A small network was shown many inputs. Here are its activations along a few directions, one row for each input.
In each table, some parts of the input vary, and every possible input appears once, in random order.
Descriptions start from the smaller parts, as in this example, which fits no table here: one of 8 places around a ring, together with either a single point or one of 9 places along a line or (one of 3 separate values, together with one of 4 places along a line).
Shared parts are said once, and a part with two or three values counts as separate values.

Other details of the inputs vary at random and push rows far along two fixed directions, the same in every table; ignore that.

A family of inputs:
R1: [  0  20   2 -24   6   8  19 -12 -12   5   2 -33   5  14]
R2: [ 12  -4   1   6   1  -4 -31   0  -7 -13  -4   6   4   9]
R3: [-22 -17 -23  -8   1   1  38   1  26  12   6   4 -22 -22]
R4: [ -5 -15  -4 -18   8   2  19  -5  -2   2  10 -29  10   5]
R5: [ 16  23  26   8  -1   8 -26   3 -27   3  -8 -14  27  13]
R6: [-12 -16 -14  25 -16  -3  -5   9  18  -1   2  38 -11 -19]
R7: [  0  23  15 -24  15  12  18  -6 -24  13  -7 -48  18  10]
R8: [ -1 -10  -1  36 -10 -12 -17   8  15  -8  -4  45 -12 -18]
R9: [ 20  12  15  -9   1   1 -40  -3 -27  -6  -5 -18  18  28]
R10: [-15 -30 -11   3   4  -7  18   0  19  -7  10  -3  -4 -15]
R11: [  2   0   0  20 -20  -2 -26  10   2  -5  -1  35   2  -2]
R12: [ 13  13  17   5  -6   4 -24   4 -20   9  -6   3  17  12]
R13: [  8   6  21  15  -5  -1 -29  13 -12   2 -10  24   3  -2]
R14: [  9 -15   1  17 -14 -11 -32   1   3 -19  10  27   3   5]
R15: [  3  -3   9  28 -11  -6 -25   9   2  -1  -6  32   1 -10]
R16: [ 10   2   7  18  -8  -5 -24   6   0  -8  -5  40 -11  -3]
R17: [ 14  13   8   6  -3  -2 -20   1  -9  -4  -4  18  -1   2]
R18: [-19 -11 -26  -3   3  -1  41  -9  27  -4   6   3 -23 -18]
R19: [  8   8  11   1  -9   1 -19  10  -8   4  -4  19   1   8]
R20: [ 11  13   7   4  -9  -2 -22   2  -8  -1  -1  17  -2   6]
R21: [ -2 -21  -9  13  -6  -4 -27   8   5  -4  -1  16   0  -3]
R22: [ -3 -12  -6 -23   5   1  18  -5   1  -1  12 -28   9  10]
R23: [  9  11  10  23  -2   0 -17   3  -7  -6  -4  10   8  -2]
R24: [  1  12   0 -11  -2  10  10  -2  -4   6   3 -20  12  11]
R25: [ -8  -1 -13 -10   7   0  33 -11  15   2   3  -8 -13  -5]
R26: [  9  10   7   2 -11   0 -21   9  -8   4  -2  17   4   5]
R27: [  3  12   4 -15   0   5   8  -2  -7  10   0 -16   9  12]
R28: [ -7  10   0  -9  13   3  27  -6  -3   4  -3 -24  -1  -5]
R29: [ -8   1 -16  -5   5   5  33 -10  16  -2   5 -11  -9  -6]
R30: [-11  -1 -10 -18   4   1  30  -5  13   5   4  -5 -21  -2]
R31: [-26 -33 -26  -4  11  -4  26   0  29  -1   2 -10 -18 -20]
R32: [ 14  16  17 -22  24   4  -9  -6 -32   1 -10 -52  22  22]
R33: [ -4 -14  -2  24 -16  -5 -19  15  12   1  -2  50 -15 -14]
R34: [-20 -12 -19  -2  10  -5  40  -2  26   4   2   2 -26 -26]
R35: [-14 -30 -25  -6   7  -7  36 -10  29 -13  15  -3 -17 -14]
R36: [  6   8  14  11  -3  -1 -21   9 -10   4  -8  13   5  -5]
R37: [-10  -1 -13 -12   1  -1  30 -10  16   5   6  -8 -14  -2]
R38: [  4  21   9 -23  10  17  18  -7 -21  16   0 -48  22  17]
R39: [  5  -5   7  -8  14  -4   7  -6 -10  -7   4 -27  12   5]
R40: [-16 -27 -26  -8   0  -3  11   2  24  -3   6  -2 -12  -6]
R41: [ 15  31  29 -23  20   8   4  -3 -34  11 -11 -38  14  18]
R42: [ 13  12   7  20 -16   0 -30   1  -6  -8   1  21   7   9]
Description of these inputs: one of 6 places around a ring, together with either one of 2 separate values or one of 5 places along a line.
Changing only the place on the ring of 6 turns R38 into R24. The same change can be made to R3. Which row results? -> R26
Changing only the place on the ring of 6 turns R25 into R37. The same change can be made to R2. Which row results? -> R9
Change only the place on the ring of 6 in R16. List by row number the other rows that result. -> R13, R19, R30, R33, R41
Change only the choice among 2 separate values in R31. List by row number the other rows that result. -> R10
Change only the choice among 2 separate values in R35. List by row number the other rows that result. -> R2
Which other rows agree with R32 in the place on the ring of 6? List them by row number. -> R8, R23, R28, R34, R39, R41

A family of inputs:
R43: [ -1   7  -2 -12   2   4  12  -3   0   5   0  -8  -4   5]
R44: [ -8 -15 -16   7  -5  -4   1  -2  17  -9   6   8  -7  -6]
R45: [ -6  -5 -10   8  -9  -2   2   3  14  -2   2  25 -16 -10]
R46: [  0   7  -3 -12   2   3  12  -5   0   6   0  -7  -4   5]
R47: [  0  18   6 -28  17  11  31 -11 -15  14  -2 -46  10  10]
R48: [  1   6  -3 -12   2   3  12  -4   1   7   1  -8  -3   6]
R49: [  2  -8  -4 -14   6  -2   6  -6   1  -5   5 -13  -1   7]
R50: [ -1  -3 -10 -12   4   2   4  -6   2  -3   3 -15   0   7]
R51: [ -9 -19 -13   4  -8  -4   3   2  15  -5   9  10  -5  -6]
R52: [ -3  18   9 -30  19  11  29  -7 -16  14  -5 -48   6   7]
R53: [ -7 -11  -7  15  -3  -4   2   5  16   3  -2  20 -12 -15]
R54: [ 21  27  31   7  -1   2 -39   8 -34   2 -13   1  21  13]
R55: [  0   6  -1  -8   2   3  13  -5   2   7   2 -10  -1   4]
R56: [  2  18   5 -23   9   8  20 -10 -12  10   0 -32   7  12]
R57: [ -8 -20 -15   0  -7  -3   1   2  15  -4   8  12  -8  -4]
R58: [ 26  15  26  32 -15  -3 -58  11 -23  -5  -9  35  19  10]
R59: [-10 -18 -14  10   2  -5   0   2  15  -6   0   5  -8 -12]
R60: [ 15  14  17  17 -13  -1 -36   6 -14  -4  -5  24   9   9]
R61: [ -7 -23  -8   8   4  -9   2   1  13  -8   3   8  -8 -11]
R62: [ -3  10   0 -10   1   3  14  -2  -1   3   1  -9  -2   0]
R63: [ -7  -5  -8  11  -9  -3   4   2  14  -3   4  23 -14 -12]
R64: [-11 -23 -10   7  -1  -5   2   6  13  -2   3   8  -5 -12]
R65: [ 21  19  27 -14   6   8 -26   0 -40   3  -4 -34  36  27]
R66: [ -3  -5  -6  -4   7   2   7  -4   1  -4   1 -19   5   1]
R67: [ -2  10  -2 -14   2   3  13  -2  -1   4   0  -7  -5   2]
R68: [ 22  -4  19  32 -12 -10 -58   9 -16 -18  -3  34  16   6]
R69: [ -9  -4  -7   9  -3  -2  11   4  13  -2   1  15 -10 -16]
R70: [ 13  18  19   4   0   4 -18   3 -20   2  -7  -2  15  10]
R71: [-10  -8  -6  10   0  -3   8   4  14   2  -3  14 -12 -14]
R72: [  1  -7  -2 -11   5  -3   8  -7   1  -6   7 -15   2   6]
R73: [ -9  -6  -7  10  -3  -1  10   2  12  -1   1  15 -11 -15]
R74: [ -9  -9  -7  10   0  -3   8   3  13   3  -3  14 -12 -15]
What is each input in this table made of? -> one of 4 places along a line, together with either one of 3 separate values or one of 5 places along a line
Changing only the place on the line of 4 turns R47 into R46. The same change can be made to R69. Which row results? -> R67
Change only the place on the line of 4 in R52. List by row number the other rows that result. -> R45, R63, R73
Start at R43 and move only the place on the line of 4, one step at a time. The first step leads to R60. Which rows follow, in order? -> R70, R71
Change only the choice among 3 separate values in R57. List by row number the other rows that result. -> R49, R50
